A small network was shown many inputs. Here are its activations along a few directions, one row for each input.
In each table, some parts of the input vary, and every possible input appears once, in random order.
Descriptions start from the smaller parts, as in this example, which fits no table here: one of 2 separate values, together with either a single point or one of 9 places along a line or (one of 4 places along a line, together with one of 5 places around a ring).
Shared parts are said once, and a part with two or three values counts as separate values.

Other details of the inputs shift rows strongly along three fixed directions, in all tables alike. That doesn't count.

Table:
R1: [ -1   3  11   4  -3   4  -2   3   8   0  -9 -15  -7  -6]
R2: [  1   4   5   1  -8   4   0   5   3   3  -6 -13 -13  -9]
R3: [  4  14  -3  21  -8  -5   5   7  17   8  -4 -32 -13 -14]
R4: [ 11  -5   5 -17  -4   6   0   1   4  -1  -1  14   1  12]
R5: [  3   2   8   2  -5   4   6   5   5   0  -5 -12 -13  -9]
R6: [ -5   4  11  13  -4   1   2   7   7   2  -8 -30 -17 -19]
R7: [ 10  -1   6 -14  -3   7  -2  -5   8  -2  -2  16   3  10]
R8: [ -4   8   3  12  -8   6   1   8   6  -3  -7 -31 -19 -18]
R9: [  9  -3   2 -18  -7   6  -6   1   2   2  -2  13   1  11]
R10: [18 -2  0 -8 -5 -3 -3 -2 16 12  6  6 12 16]
R11: [-19 -25  -4  40  -8  -9  -7 -11 -20 -11  13  11  -9  23]
R12: [  2   5   9   4  -5   4   6   2   6   1  -7 -11 -11  -8]
R13: [ -4   8   4  12  -8   5   2   6   4   0  -5 -30 -20 -20]
R14: [20  0 -3 -8 -5 -1  4 -1 16  8  6  9  8 16]
R15: [-17 -25  -6  40  -8  -6  -7 -12 -20 -12  16   9  -8  22]
R16: [  9  -4  10 -14  -3   5  -7  -7   7   5   0  13   6   8]
R17: [-36  -5 -28  27  32 -26   2  -6 -35 -13  14  14  24  -4]
R18: [-20  26 -15   0  35 -14  18  12  -9  -3  -6 -24  13 -46]
R19: [-18 -16  -9  42 -10  -7  -9 -16 -18 -12  11  17 -11  20]
R20: [ 10  -2   7 -15  -4   7   0  -2   5  -1  -4  15   3  12]
R21: [  9  -5  10 -15  -4   5  -5  -4   4   6  -2  12   6  11]
R22: [ 13  -6   4 -17  -5   9   1  -2   3   1   4  11   2   9]
R23: [  1  -1   8   2  -5   6  -1   3   6   2  -1 -18  -9  -9]
R24: [ -8  15 -20 -31  31 -12   6   7 -17   5  -1  14  34 -15]
R25: [ 12  -5   4 -17  -4   9  -1  -1   4  -3   3  11   2  11]
R26: [  9   0   4 -16  -7   6  -6  -2   3   2  -5  14   3  12]
R27: [ -8  17 -21 -31  32 -12   4   4 -15   4   1  16  34 -17]
Each input here is: one of 3 separate values, together with either a single point or (one of 2 separate values, together with one of 4 places along a line).
Question: The inputs of R5 and R6 match in every part but the choice among 3 separate values. If R22 is changed in the same way as R5 into R6, which row does it become?
Answer: R23
Question: Change only the choice among 3 separate values in R7. List by row number the other rows that result.
Answer: R17, R19
Question: Change only the choice among 2 separate values in R1. List by row number the other rows that result.
Answer: R21
Question: Start at R27 and move only the place on the line of 4, one step at a time. The first step leads to R24. Which rows follow, in order?
Answer: R2, R13

Table:
R28: [ 9 -5 12  6 -6  1  5  1 13  4  0 -5 -3  6]
R29: [  1  -2   5  -4 -16   7  -5   1  -2   1  -5  -2 -13   0]
R30: [ 4 -6 14  1 -5  7  1 -3  9 -6  0 -2 -8  1]
R31: [ -4   0  -7 -12   2   2  -1   9 -12   1   0   1   0  -6]
R32: [-2  1  0 -7  8  4  8  0 -4 -7  2  3  4 -6]
R33: [  1 -10  18   0  -4   5   1   0   7   0  -2  -7  -6   5]
R34: [-8  1  3 -7  7 -4 -6  0 -4  5 -5  0  9 -4]
R35: [ 2  7 -4  0  9 -6  3 -3  7  2  0  4  8 -5]
R36: [ 2 12 -8 -3  3 -5  6  0 -3  6 -3  7  2 -5]
R37: [-28   0 -20  53  -6 -17   6   2 -21  -6   6 -25 -19 -14]
R38: [ -1 -18 -18  11   3  -7   1 -18 -18  -7  20  46  18  34]
R39: [  0   7 -12  -6   0  -1  -2   2  -1   3   3  -3   8  -3]
R40: [-1  0 -1 -9  8  4  3  3 -8 -7  4 -2  4 -5]
R41: [  6  -8   4  -5 -12   9   0   3  -3  -1  -3  -6 -14   2]
R42: [ 3 -8 13 -1 -4  7 -1 -2  8 -5  2 -5 -9  3]
R43: [  0   2   7  -1 -12  10  -8  -5   2   0  -4  -2 -11   0]
R44: [  8   8   3   6 -11   6  -2  -6  10   4  -2   1  -8   2]
R45: [  1   4 -13  -6   3   1  -2   7  -2   2   6  -3   6  -2]
R46: [-1  3 -1 -7  7  0 10  1 -7 -3 -4  8  0 -8]
R47: [-31  -4  -8  54   2 -12  17   2 -23 -17   3 -23 -25 -20]
R48: [ 10   5   3   5 -12   2   6  -2   8   4  -5   4 -12   2]
R49: [ 5  4 -7 -5  4 -4 14  5 -2  0  3  3  3 -4]
R50: [  5  10  -3   6  -9   3  -3   9  16 -14 -18   1 -10  16]
R51: [-2  4  0 -5  9  4  6 -2 -3 -6 -2  5  4 -7]
R52: [ 1  1 13  3 -6  6 -8 -7  8  0 -6  2 -9 -1]
R53: [-2 -3  2 -8 10  0  0  3 -4 -6  4 -3  6 -5]
R54: [ -6   3  -5 -10   2   3  -5   1  -7  -2   0  -1   6  -7]
R55: [-7  4  6 -3 10 -4 -2 -2 -2  4 -7  4  8 -5]
R56: [  2   4  10   2  -9  10  -4  -7   4  -1  -6   3 -11  -1]
R57: [  6 -29 -13  13 -18  -2  -5 -12 -18  -3  19  33  -2  42]
R58: [ 3  2 -4 -2 10 -5  7  1  6 -2  5  0  9 -3]
R59: [ 4  3 -8 -7  5 -4 13  6 -3  0  5  0  2 -2]
R60: [ 4  5 -7 -3  7  0 11  1  2 -3  5  1  7 -3]
R61: [-29   5 -18  57  -2 -14   3  -4 -16  -8   6 -26 -17 -15]
R62: [  8   6   1   3 -15   1  -1  -1   5   7  -4   1 -12   3]
R63: [ 5  4 -8 -5  6 -1  6  4 -2 -2  7 -4  7 -1]
R64: [ -3  -5  -3 -10   9   1  -4   3  -4  -3   2  -5   6  -4]
R65: [-1  4 -9 -5  3 -6 -6  2  3  4  3 -4 10 -3]
R66: [-4  8 -2 -7  4 -1  3 -1 -8  1 -6  9 -1 -8]
R67: [ -1  -2  16   2  -8   3 -10  -4   5   6  -8  -2  -5   2]
R68: [-7  0 -2 -9  5 -1 -8  1 -3 -1  0 -2  8 -6]
R69: [ 3  3 -7 -5  7 -1  9  2  1 -2  7 -2  6 -1]
R70: [  2   3 -13  -8   0  -2   2  10  -6   5   4  -1   2  -3]
R71: [  0   1 -10  -5   6  -3  -5   6   2   3   6  -4   8  -2]
R72: [  6   2   3   4 -11   1  -9  -4  12   5   0  -5  -6   4]
R73: [-6  2  7 -3 11 -4  2 -2 -1  2 -7  5  8 -6]
R74: [-10 -23 -11   8   2  -7   4 -10 -29 -11  18  35   6  27]
R75: [ 2  0 -4 -4 10 -5  6  2  5 -1  7 -3  8 -1]
R76: [  0  -1  -2 -11   5   0   7   7 -11  -4   1   0   0  -5]
R77: [ 2 -6 18  4 -3  5  0 -3  8  1 -7 -1 -6  2]
R78: [-4 -4  8 -5 12 -2  6  3 -2 -1 -1  0  9 -4]
R79: [-2  7 -1 -1  6 -9 -3  0  2 10 -3  0 12 -2]
R80: [ 11  -3  -2   1 -11   8  -1   1   7   1   3 -10  -8   6]
R81: [  5  -7   5  -3  -9  13  -4   0   1  -4   0  -8 -10   3]
R82: [  7   4  -1   1 -16   2  -2   0   4   7  -3  -1 -12   3]
R83: [ 6  2 10  8 -8 -1 -4 -4 13 10 -6 -1 -3  5]
R84: [  3  -5  10  -2  -7  11   3  -2   5  -6   2  -4 -11   3]
R85: [  4   0   7   5 -11  -1  -7  -2  10  10  -4  -6  -3   6]
R86: [-8 -2  2 -8  5 -3 -7  3 -5  4 -3 -3 11 -4]
R87: [ -1 -10  12  -1  -8   7 -10   5   3   4  -3  -8  -6   4]
R88: [-3  6 -1 -7  6  0  7  0 -7 -1 -6 10 -1 -9]
R89: [ 6  3 -9 -7  3 -4 10  8 -6  0  5 -1  3 -2]
R90: [-6 -3 -3 -9  7  2 -8  5 -4 -1  3 -3  6 -6]
R91: [-6  5  1 -6  7 -2 -7 -3 -2  0 -3  3  6 -7]
R92: [ 9  6  4  7 -9  6  3 -6 12  1 -3  2 -8  2]
R93: [ 0  5  1  1 10 -8  4 -1  5  7 -4  3 11 -3]
R94: [ 5  7 -7 -3  5 -4 12  2 -1  2 -1  6  3 -5]
R95: [ -5   8  -3  -9   2  -2   0   1 -10   2  -5   6   0  -8]
R96: [ 3  4 -4  0 10 -5  5 -1  7  0  2  2  9 -4]
R97: [-3  1  3 -5 12  0  2 -2  1 -5 -2  4  6 -7]
R98: [-6  8 -2 -7  5  2 -4 -3 -6 -1 -3  4  4 -7]
R99: [-7  3 -1 -8  6 -2 -8 -2 -3  0 -2  1  6 -7]
R100: [  9  -6  10   4  -7   0   0   3  10   4   2 -10  -3   8]
R101: [  5  -6   6   3 -10   2  -8   6   9   9   1  -9  -3   7]
R102: [  1   1   6  -3 -15   6  -4  -1  -2   3  -6   0 -15   0]
R103: [  7   7   2   4 -13   5  -5  -5   9   4  -2  -2  -7   3]
R104: [ 1 -2  0 -3 10 -7  7  4  4  4  4 -5 11  1]
R105: [ 2 -1 14  3 -5  6 -4 -7 10 -2 -6  2 -9 -1]
R106: [  6   4   5   5 -10   1  -8  -5  13   5  -2  -3  -5   3]
R107: [  3  -2 -10  -5   7  -4  -1   4   2   1   5  -7   9  -1]
R108: [ 2 -4 -5 -4  8 -6  0  6  0  6  2 -9 11  1]
R109: [ -5   1  -6 -10   5   6  -5   6  -8  -2   3  -2   4  -6]
R110: [ 7  5  6  7 -8  1 -5 -6 14  4 -2  0 -6  2]
R111: [-2  1 -4 -4  3 -8 -4  4  1  9  0 -5 13 -1]
R112: [-4  7  0 -5  8  3  4 -4 -3 -4 -4  7  4 -8]
R113: [-4 -7  1 -9 10 -1 -2  5 -6  2 -1 -7  9 -2]
R114: [ 8 -3 11  8 -5  0  3 -2 14  5 -4 -3 -3  5]
R115: [ -1   6   3   2  -7   7  -5   8  10 -19 -22   3 -12  13]
R116: [  5 -29  -5  17 -11  -4  -9 -15 -10  -7  23  31   4  42]
R117: [-3 -5  6 -7 11 -3  1  5 -5 -1  0 -4  9 -2]
Question: The inputs of R37 and R29 match in every part but one. If R72 is changed in the same way as R37 into R29, which row does it become?
Answer: R99
Question: The inputs of R96 and R97 match in every part but one. If R45 is changed in the same way as R96 into R97, which row does it become?
Answer: R109
Question: The inputs of R49 and R47 match in every part but one. If R63 is changed in the same way as R49 into R47, which row does it become?
Answer: R40
Question: What is each input in this table made of?
Answer: one of 2 separate values, together with either a single point or (one of 4 places along a line, together with one of 11 places around a ring)
Question: Change only the place on the ring of 11 in R28. List by row number the other rows that result.
Answer: R79, R83, R85, R93, R100, R101, R104, R108, R111, R114
Question: Change only the choice among 2 separate values in R93. List by row number the other rows that result.
Answer: R73
Question: Change only the place on the line of 4 in R106. List by row number the other rows that result.
Answer: R62, R79, R103

Table:
R118: [ 2 -5 15  6 -9  5 -3 -5  5 -3 -3 -1 -9  2]
R119: [ -1  -3 -11   4   2  -6   2   1  -7   4   9   1   5   1]
R120: [  2  -9   9   3  -9  10  -5  -1   2  -4   1  -7 -12   3]
R121: [ -3   0 -11   3   2  -9  -1   0  -5   1   6   0   6   4]
R122: [-10  -2  -2   3   6  -3  -4  -4  -8  -1  -1   6   6  -1]
R123: [-2 -2 -8  6  5 -5  7  1 -5 -1  6  1  8  4]
R124: [  6  -1   6   8 -10   2  -2  -6  12   4  -1   2  -6   8]
R125: [  1  -6  15   6  -6   6  -1  -2   5  -3  -1  -3 -12   4]
R126: [ 11  10  -6 -26  11   3   4   8   8   5   0  -6  13  -9]
R127: [ 13  11  -4 -32  10   0  -1   2   9  11  -4  13  22   0]
R128: [ -1  10 -16   4   0  -2  10  -1 -10  -6   0  13  -4  -1]
R129: [  2   3   4   2 -15  12   3  -3  -4  -8  -7   7 -21   0]
R130: [ -9  -1  -3   2   6  -4  -6  -2 -11  -1  -1   4   5   0]
R131: [ 26   7  13 -31  -5   9  -1   0  23   9  -5   9   8   5]
R132: [-2  0 -5  7  8 -8  6 -1 -2 -1  6  4  6  4]
R133: [-11  -2   0   3   7  -4  -1  -5  -6  -2   0   7   5  -2]
R134: [  1  -8  12   4 -10   8  -1   0   2  -3  -2  -6  -9   5]
R135: [ -8  26  -3   8   9  -4   7  19  13   5 -12 -46  -8 -41]
R136: [  2  -9   9   2 -12   7  -5  -1   0   2   1  -6 -12   2]
R137: [-7 -8 -1  2  9 -4  2  1 -8 -6  2  4  4  0]
R138: [-2  3 -9  7  4 -8 -3 -2 -5  3  2  3  7  3]
R139: [-10  -4  -5  -1   3  -5  -5   0 -11  -3   3   1   4   1]
R140: [-10  -3  -4   2   4  -2  -6   1  -9  -1   2   4   5  -1]
R141: [ 9 -7  6  8 -9  2  2  0 11  0  0 -3 -9  7]
Question: What is each input in this table made of?
Answer: one of 2 separate values, together with either a single point or one of 11 places around a ring
Question: The inputs of R132 and R125 match in every part but the choice among 2 separate values. If R131 is changed in the same way as R132 into R125, which row does it become?
Answer: R118
Question: Change only the choice among 2 separate values in R129. List by row number the other rows that result.
Answer: R128
